Each row below holds a small network's activations on one input, seen along a few directions.
Each table varies a few parts of the input and shows all the possible inputs, shuffled.
Descriptions start from the smaller parts, as in this example, which fits no table here: one of 6 places along a line, together with either a single point or one of 11 places along a line or (one of 2 separate values, together with one of 8 places around a ring).
Shared parts are said once, and a part with two or three values counts as separate values.

Other details of the inputs shift rows strongly along two fixed directions, in all tables alike. That doesn't count.

A family of inputs:
row 1: [64.9 -16.5 -25.4 24.1 -0.7 22.5 13.6 15.1 -26.7 -31.0 -10.0]
row 2: [-18.7 -28.8 -26.7 -7.7 -24.5 -38.8 19.1 -17.2 10.8 -13.4 48.0]
row 3: [75.8 -14.3 -29.2 12.3 2.8 45.9 9.5 3.0 -21.5 -28.8 -26.0]
row 4: [-60.1 -27.1 -17.2 -22.0 -38.1 -49.9 -2.9 -9.4 30.6 43.3 80.4]
row 5: [62.2 -5.1 -9.0 18.2 6.9 36.5 -15.1 25.6 9.6 1.6 2.3]
row 6: [80.5 -14.6 -14.0 23.0 -1.1 63.3 11.4 34.8 11.7 -26.1 -6.9]
row 7: [-21.7 64.9 65.5 0.1 66.2 28.6 -27.3 0.9 -8.3 16.4 -75.0]
row 8: [-24.6 17.4 22.5 -0.4 12.5 -10.7 -12.6 -6.8 2.1 -8.9 -5.3]
row 9: [-59.0 1.9 -5.6 -15.7 -30.3 -49.5 8.3 -24.9 19.8 10.9 35.0]
row 10: [-23.0 49.5 49.1 16.8 44.4 18.6 -31.3 12.4 -27.5 4.4 -58.3]
row 11: [-63.9 -22.0 -17.3 -28.8 -33.3 -59.2 -4.7 1.3 37.1 36.8 52.7]
row 12: [-11.3 4.6 -0.3 -16.4 -10.6 -9.7 6.3 -14.0 2.2 -2.0 7.7]
row 13: [-34.7 58.8 68.2 10.5 62.7 52.1 -37.9 30.8 12.7 19.5 -62.6]
row 14: [83.4 -30.9 -29.9 7.2 -21.3 30.9 17.4 10.0 -28.5 -37.8 1.5]
row 15: [-73.0 12.4 21.3 -18.7 1.0 -28.5 -7.0 -26.4 -1.1 34.7 -8.1]
row 16: [79.2 -49.1 -52.0 5.9 -28.8 17.9 31.9 5.3 -25.1 -36.0 23.1]
row 17: [-27.8 73.6 53.2 15.6 68.6 26.8 -31.9 5.1 -3.5 9.1 -71.4]
row 18: [-41.0 15.2 13.9 -3.8 0.7 -29.4 2.1 -17.4 15.5 14.2 -0.7]
row 19: [-2.9 -37.5 -25.0 0.7 -37.2 -37.3 25.2 -8.6 -8.4 -2.7 33.8]
row 20: [95.1 -48.8 -56.5 13.5 -31.8 21.9 12.3 31.3 12.7 -18.8 30.1]
row 21: [-31.5 53.0 39.8 -4.3 51.8 17.8 -19.3 -3.3 -7.5 12.6 -47.7]
row 22: [-60.0 -20.7 0.3 -20.7 -23.4 -46.8 12.6 -20.9 -6.9 23.2 31.0]
row 23: [-72.6 -22.0 -18.9 -31.0 -48.6 -53.7 11.6 -36.1 5.9 22.4 46.5]
row 24: [84.6 -14.0 -6.7 21.7 12.1 30.8 8.6 9.3 -5.8 -43.5 -20.1]
Description of these inputs: either one of 2 separate values or one of 4 places along a line or (one of 3 separate values, together with one of 6 places around a ring).
What sort of input is row 13? -> one of 2 separate values

A family of inputs:
row 25: [-65.9 14.2 2.3 -23.9 -12.0 -47.2 -2.9 -35.5 8.5 17.6 14.9]
row 26: [4.5 -31.5 -30.6 2.1 -21.9 -15.1 19.5 -10.9 -8.7 -19.3 37.3]
row 27: [27.2 3.7 -4.2 1.7 1.5 24.3 -8.7 4.6 -25.9 0.9 -15.6]
row 28: [-24.2 -28.3 -9.6 -9.6 -35.9 -46.4 22.9 -12.6 2.4 -10.7 41.0]
row 29: [35.1 -9.2 -6.5 12.8 -1.9 21.3 3.0 10.1 -21.7 2.8 -21.5]
row 30: [17.2 -37.3 -40.7 -9.7 -31.9 0.2 34.1 -9.0 -2.3 -18.5 27.6]
row 31: [-80.1 3.9 19.3 -31.6 -6.3 -28.3 -11.5 -7.6 31.8 46.9 24.7]
row 32: [-48.1 54.0 34.3 2.0 36.1 13.0 -33.7 9.8 15.6 25.5 -23.1]
row 33: [76.0 -11.5 -4.9 15.3 13.2 41.5 -13.6 25.4 3.3 -16.4 -3.8]
row 34: [58.1 0.5 4.2 2.3 8.3 42.0 15.3 2.8 -10.5 -30.7 -27.8]
row 35: [-37.6 41.4 45.1 -5.9 33.1 19.9 -42.3 11.3 12.6 28.3 -27.7]
row 36: [20.9 -28.8 -16.4 -2.1 -25.6 -15.1 22.1 -14.7 -4.7 -24.8 36.4]
row 37: [12.1 -30.7 -14.0 -2.1 -22.8 -15.5 -1.2 17.2 17.3 2.3 31.6]
row 38: [9.9 -15.6 -24.6 6.0 -12.3 -10.2 5.5 5.6 19.2 -1.1 42.8]
row 39: [35.9 -6.5 -10.2 -3.5 2.3 29.1 4.2 6.4 -22.1 2.9 -18.9]
row 40: [43.2 -4.6 -5.4 21.5 12.7 23.5 4.3 18.8 -21.2 -32.4 -24.4]
row 41: [46.3 9.3 0.5 13.8 18.4 6.7 -2.8 4.4 -12.1 -24.7 -34.8]
row 42: [5.6 -43.6 -38.9 -7.3 -38.1 -28.4 16.0 -11.4 -15.7 4.7 52.0]
row 43: [-20.0 42.2 56.5 10.5 47.0 31.3 -38.4 21.9 12.6 27.7 -53.5]
row 44: [-0.2 -16.7 -11.6 -12.4 -32.2 -13.7 18.5 -18.5 0.2 -17.3 29.6]
row 45: [-14.4 49.9 36.3 -5.6 48.0 17.7 -17.4 -10.7 -5.0 8.3 -62.0]
row 46: [45.1 5.1 15.8 17.0 9.9 30.8 9.8 5.4 -9.1 -24.9 -33.1]
row 47: [41.6 10.1 -1.2 23.8 14.9 33.6 -2.1 24.6 14.9 -4.7 -20.2]
row 48: [-90.2 22.1 19.6 -19.0 8.3 -61.4 -11.6 -36.6 6.6 28.1 15.4]
row 49: [-59.0 54.8 41.3 -4.4 45.6 14.8 -27.4 9.8 20.0 35.4 -32.9]
row 50: [69.9 -13.6 -12.3 19.0 4.6 28.6 -1.8 25.0 -33.2 -17.8 -24.4]
row 51: [-14.9 -38.0 -33.0 -1.0 -40.1 -26.2 31.7 -12.4 3.0 -7.3 35.2]
row 52: [-85.8 19.7 19.5 -15.2 -1.1 -55.8 -2.3 -32.2 14.0 31.9 -1.1]
row 53: [15.2 15.3 6.1 18.0 20.3 10.4 -12.2 28.2 10.9 -1.9 -10.3]
row 54: [-23.2 -30.3 -36.4 -12.4 -42.1 -25.4 22.9 -19.2 -0.8 -10.7 46.7]
Changing only one part turns row 40 into row 51. The same change can be made to row 50. Which row results? -> row 29
Describe the family of inputs behind these rows. -> one of 5 places around a ring, together with either one of 2 separate values or one of 4 places along a line
Start at row 42 and move only the place on the line of 4, one step at a time. The first step leads to row 26. Which rows follow, in order? -> row 36, row 48
Which other rows does row 49 become when the choice among 2 separate values takes its other values? List them by row number. -> row 31
Which other rows does row 31 become when the place on the ring of 5 takes its other values? List them by row number. -> row 33, row 35, row 37, row 43
Which other rows does row 34 become when the place on the line of 4 takes its other values? List them by row number. -> row 30, row 39, row 45

A family of inputs:
row 55: [-0.2 3.9 3.5 2.3 1.0 8.3 -5.5 8.2 1.2 8.3 -2.9]
row 56: [-14.2 13.7 15.4 -7.9 13.3 9.0 -9.0 -6.2 -20.2 10.4 -26.1]
row 57: [26.2 6.1 8.6 8.2 12.2 29.1 -12.9 20.2 -8.5 0.1 -22.5]
row 58: [12.7 19.8 10.1 -3.1 17.4 19.8 -0.5 -7.2 -10.8 -7.7 -32.5]
row 59: [-13.9 19.5 22.7 7.3 17.9 -6.4 -1.5 -8.5 -6.9 -11.5 -20.7]
row 60: [13.8 3.1 9.1 11.3 12.2 8.9 -2.8 6.1 -26.8 -11.5 -21.5]
row 61: [9.0 -30.8 -21.4 -4.8 -25.7 -1.2 11.2 6.0 1.8 0.5 31.4]
row 62: [24.7 -26.9 -29.3 0.9 -23.4 -6.5 13.3 1.7 9.5 -4.3 24.6]
row 63: [-90.8 20.9 27.5 -13.4 8.8 -37.3 -16.9 -9.4 11.4 46.8 7.4]
row 64: [47.9 -35.1 -32.9 4.6 -26.5 15.7 19.5 9.3 1.2 -15.5 28.2]
row 65: [16.5 -20.8 -17.2 -2.5 -19.5 0.3 16.2 -1.8 17.4 -13.5 25.9]
row 66: [-94.2 20.9 27.4 -15.5 7.6 -29.0 -14.1 -9.8 16.0 37.1 12.5]
row 67: [23.4 -26.5 -21.1 0.2 -16.9 -1.6 5.8 9.3 -0.5 1.5 15.9]
row 68: [7.4 23.4 16.7 5.2 21.1 21.7 -12.0 11.8 5.4 -1.3 -25.6]
row 69: [9.5 -21.1 -19.4 4.4 -19.8 -16.2 17.6 -8.4 -10.5 -18.3 15.7]
row 70: [-5.2 17.1 13.3 -6.7 9.0 4.4 2.2 -16.9 -2.4 -3.0 -19.8]
row 71: [13.4 12.6 7.2 5.5 17.1 12.7 -6.2 9.6 6.8 -0.5 -18.5]
row 72: [14.1 -20.7 -20.2 -4.2 -26.8 -9.5 15.0 -3.4 19.4 -10.2 26.8]
row 73: [34.6 -20.2 -23.1 2.6 -16.5 -6.5 9.7 -1.4 12.4 -18.4 23.6]
row 74: [-15.9 14.1 11.6 -6.8 8.9 4.6 -2.8 -11.7 -15.1 10.7 -18.5]
row 75: [11.0 -1.7 0.6 3.9 6.1 4.3 -12.6 10.7 -7.4 4.3 -0.9]
row 76: [23.4 10.7 11.3 17.0 19.5 17.7 -2.2 6.3 -25.3 -15.6 -30.2]
row 77: [10.8 24.9 15.9 8.0 27.8 14.2 -17.0 9.1 1.2 -2.6 -21.6]
row 78: [18.3 11.4 9.8 7.3 16.0 12.8 -5.5 6.2 10.6 -4.5 -18.2]
row 79: [-24.4 20.1 20.0 -2.5 18.1 8.2 -8.8 4.7 9.8 7.7 -9.8]
row 80: [9.8 20.4 16.4 10.8 26.5 17.0 -20.5 12.0 -7.7 5.7 -21.7]
row 81: [4.6 11.9 4.7 -2.9 9.3 14.1 -1.3 -9.7 -12.4 -2.3 -23.9]
row 82: [-73.6 -14.2 -9.2 -20.6 -34.0 -50.2 5.6 -16.0 22.3 28.3 47.2]
row 83: [48.4 -30.4 -33.3 8.0 -23.7 -4.7 28.1 -3.4 -9.4 -37.4 16.3]
row 84: [-47.0 -26.0 -24.8 -16.5 -37.4 -53.6 8.0 -17.5 17.4 16.7 59.4]
Describe the family of inputs behind these rows. -> one of 5 places along a line, together with either one of 2 separate values or one of 4 places along a line
Changing only the place on the line of 5 turns row 72 into row 68. The same change can be made to row 59. Which row results? -> row 83
Start at row 65 and move only the place on the line of 4, one step at a time. The first step leads to row 72. Which rows follow, in order? -> row 78, row 73
Which other rows does row 58 become when the choice among 2 separate values takes its other values? List them by row number. -> row 83
Start at row 84 and move only the place on the line of 4, one step at a time. The first step leads to row 62. Which rows follow, in order? -> row 82, row 66
